These are the activations of a small neural network, seen along a few directions. Each row is one input.
Each table varies a few parts of the input and shows all the possible inputs, shuffled.
Descriptions start from the smaller parts, as in this example, which fits no table here: one of 3 separate values, together with either a single point or one of 11 places around a ring or (one of 6 places along a line, together with one of 8 places around a ring).
Shared parts are said once, and a part with two or three values counts as separate values.

Table:
r1: [152 -102 -352 -5 -197 26 111 433 449 -122 144 -77 381 -111 -513 353 808 170 -155]
r2: [-288 41 241 -11 -340 -56 67 242 210 261 -505 -251 -77 -85 87 -328 649 -489 42]
r3: [-371 -72 118 -222 -370 -163 -79 118 165 279 -513 -330 7 -19 -96 -474 440 -421 320]
r4: [-176 293 -177 526 50 -26 -281 166 -358 5 -167 59 -197 -247 380 -102 -14 -38 -174]
r5: [-65 -239 218 -283 -191 -198 335 172 230 98 -242 -100 -146 22 -126 -303 325 -487 416]
r6: [-259 180 -299 315 16 -135 -423 37 -408 20 -174 -20 -113 -176 196 -246 -213 32 106]
r7: [40 6 -205 253 205 -165 -14 95 -342 -159 87 211 -263 -131 167 -72 -329 -38 200]
r8: [24 -170 -366 570 313 -196 118 140 -151 -338 194 113 -345 -201 319 -41 -523 175 64]
r9: [206 223 -201 -142 34 178 -388 -375 -33 143 -293 -257 283 297 -409 -32 -144 233 376]
r10: [266 -289 233 -35 137 2 191 -132 188 -103 234 -92 -18 65 14 648 -195 384 -332]
r11: [-282 138 349 29 36 86 -18 -20 -252 -159 172 312 -60 -98 371 -339 -137 -182 -254]
r12: [60 166 422 -78 -118 167 -212 -102 -14 241 -127 -147 122 38 67 588 320 172 -570]
r13: [278 -109 400 -352 34 24 57 -175 11 83 126 9 65 142 -146 618 -4 175 -201]
r14: [-22 57 298 -294 -149 60 -357 -230 -63 253 -134 -226 204 107 -110 445 122 241 -290]
r15: [-80 -319 161 72 291 -86 375 -45 -38 -489 524 376 -204 -55 313 -279 -646 34 -17]
r16: [-75 -425 46 33 -93 -216 470 205 402 -99 -125 -202 -236 -50 43 -270 140 -275 291]
r17: [-65 -141 328 -241 185 -61 244 -87 -217 -308 420 475 -118 17 155 -310 -462 -179 116]
r18: [489 -124 -267 114 318 123 159 -275 215 -220 73 -123 50 266 -284 177 -457 380 338]
r19: [-484 -142 -293 57 -376 -203 -25 386 268 94 200 99 -2 -580 110 24 756 -380 -711]
r20: [504 57 -102 -201 216 143 24 -316 40 -31 -35 -23 138 339 -445 143 -271 166 465]
r21: [286 331 -82 68 64 300 -245 -253 4 124 -288 -182 194 229 -224 119 71 168 108]
r22: [-367 27 227 -180 1 -24 -161 -148 -297 -143 165 236 26 -27 189 -480 -340 -113 27]
r23: [229 612 -696 8 -68 421 53 161 -9 567 264 139 308 257 -57 161 102 270 -164]
- Describe the family of inputs behind these rows. => either one of 3 separate values or (one of 4 places along a line, together with one of 5 separate values)
- Which other rows does r12 become when the choice among 5 separate values takes its other values? List them by row number. => r2, r4, r11, r21

Table:
r24: [-192 -240 242 34 167 -191 193 -36 -175 -329 154 237 -291 -88 294 -444 -478 -217 211]
r25: [-171 -90 -55 190 180 -160 92 3 -230 -264 34 183 -279 -72 254 -582 -491 -198 388]
r26: [458 161 -189 -22 245 207 -94 -317 -55 15 -43 -93 150 357 -294 198 -400 382 352]
r27: [-176 -74 23 -132 -400 -63 55 310 376 262 -197 -228 120 -168 -145 148 856 -243 -281]
r28: [435 9 104 -180 230 176 6 -358 1 -49 77 -44 138 342 -253 335 -388 367 175]
r29: [-300 7 -19 304 156 -125 -21 92 -366 -246 278 350 -269 -264 497 -299 -414 -87 -183]
r30: [326 252 -156 86 219 237 -216 -233 -194 29 201 70 164 163 -58 481 -323 497 -216]
r31: [-287 198 -42 -17 -414 21 -237 267 123 385 -260 -193 156 -205 -6 129 817 -185 -437]
r32: [436 -23 -88 -29 235 155 79 -191 66 -101 266 35 132 202 -199 494 -288 442 -60]
r33: [-190 -271 50 189 172 -209 272 134 -110 -381 344 315 -301 -227 354 -285 -375 -142 -25]
r34: [-158 111 -82 -135 -388 -6 -114 182 255 370 -484 -340 147 -13 -243 -157 735 -301 125]
r35: [-179 -40 211 -289 -403 -40 -15 146 309 310 -371 -294 133 -27 -202 -17 750 -315 -47]
- Changing only one part turns r27 into r31. The same change can be made to r32. Which row results? => r30
- Describe the family of inputs behind these rows. => one of 3 separate values, together with one of 4 places along a line
- Which other rows does r24 become when the choice among 3 separate values takes its other values? List them by row number. => r28, r35

Table:
r36: [-236 4 118 -178 -297 -49 -46 188 40 229 -422 -235 -31 -112 -56 -174 616 -402 138]
r37: [94 -76 -169 307 198 -12 331 237 -51 -227 514 346 -193 -174 316 215 -189 123 -342]
r38: [-185 -134 425 -306 109 -96 1 -224 -303 -156 318 327 -96 -5 211 -151 -503 -79 -69]
r39: [-264 441 -340 433 -23 120 -348 168 -350 74 80 193 14 -251 370 -88 78 59 -456]
r40: [337 282 84 170 253 261 -210 -273 -273 42 88 18 46 186 125 551 -367 491 -277]
r41: [-79 65 108 -204 -333 -42 -96 98 113 333 -403 -244 101 -7 -167 -112 667 -336 168]
r42: [-319 -86 151 -47 -400 -162 10 226 94 166 -355 -264 -68 -139 44 -151 519 -363 48]
r43: [314 19 144 -90 228 55 -266 -384 -237 -28 90 -30 60 158 -98 586 -446 455 -113]
r44: [-161 128 368 -43 132 112 58 -110 -344 -86 316 377 -112 23 433 -190 -426 -42 -237]
r45: [-35 -214 159 -262 -332 113 67 -25 527 111 -17 -302 194 -50 -190 373 776 -63 -481]
r46: [175 -420 -61 114 232 -147 454 147 207 -511 406 201 -124 -74 -41 18 -225 84 124]
r47: [235 78 -402 81 158 60 94 -133 20 51 -163 -109 -44 251 -160 -329 -376 35 646]
r48: [-189 89 -224 251 11 -5 -233 89 -94 -199 -19 48 71 -157 0 -283 37 15 16]
r49: [69 109 6 -203 -198 90 6 148 333 330 -171 -204 304 104 -348 288 585 -51 -237]
r50: [419 -64 192 -18 285 129 -85 -360 -21 -241 -21 -121 113 283 -234 352 -403 454 178]
r51: [-165 -146 369 -72 211 -118 184 -222 -205 -253 24 222 -292 66 294 -631 -654 -304 387]
r52: [335 -3 95 147 327 45 -89 -382 -148 -113 -200 -135 -139 228 -30 103 -600 235 344]
r53: [-380 -139 142 19 -278 -230 23 264 145 180 -258 -225 -136 -190 129 -116 488 -235 -129]
r54: [-291 174 -277 176 -47 -80 -411 60 -312 13 88 143 24 -280 140 -50 -3 19 -284]
r55: [-81 -214 472 -235 168 -25 181 -200 -82 -372 208 233 -43 121 78 -381 -458 -80 227]
r56: [48 36 85 -201 -290 118 91 92 427 249 -71 -159 307 -82 -274 334 620 -14 -367]
r57: [-341 -199 141 79 -267 -222 20 348 207 152 -197 -181 -100 -256 228 -6 403 -182 -294]
r58: [213 101 -350 -153 60 81 -87 -133 -70 147 134 -5 156 182 -238 156 -224 255 193]
r59: [88 -358 -162 281 273 -239 455 129 82 -388 223 189 -382 -132 171 -236 -423 -143 288]
r60: [236 365 -409 108 85 287 -30 -22 -107 214 133 43 141 211 -14 121 -145 293 26]
r61: [319 17 -301 -82 117 148 95 -110 146 -72 21 -95 208 306 -369 -78 -180 255 484]
r62: [70 -340 -108 44 174 -218 272 124 -12 -295 517 296 -179 -202 92 251 -270 85 -173]
r63: [21 199 62 -269 -350 36 -124 98 189 349 -341 -244 151 83 -287 -14 631 -231 50]
r64: [-271 156 -327 413 52 -99 -231 65 -216 -82 -205 36 -180 -212 216 -535 -157 -208 174]
r65: [26 127 6 -260 -257 91 -86 93 294 385 -316 -119 227 120 -343 176 631 -126 -32]
- Describe the family of inputs behind these rows. => either one of 10 places along a line or (one of 4 places along a line, together with one of 5 separate values)
- Which other rows belong to the same alternative as r53? List them by row number. => r36, r41, r42, r45, r49, r56, r57, r63, r65
- Which other rows does r50 become when the choice among 5 separate values takes its other values? List them by row number. => r46, r48, r55, r61
- Which other rows does r55 become when the place on the line of 4 takes its other values? List them by row number. => r38, r44, r51
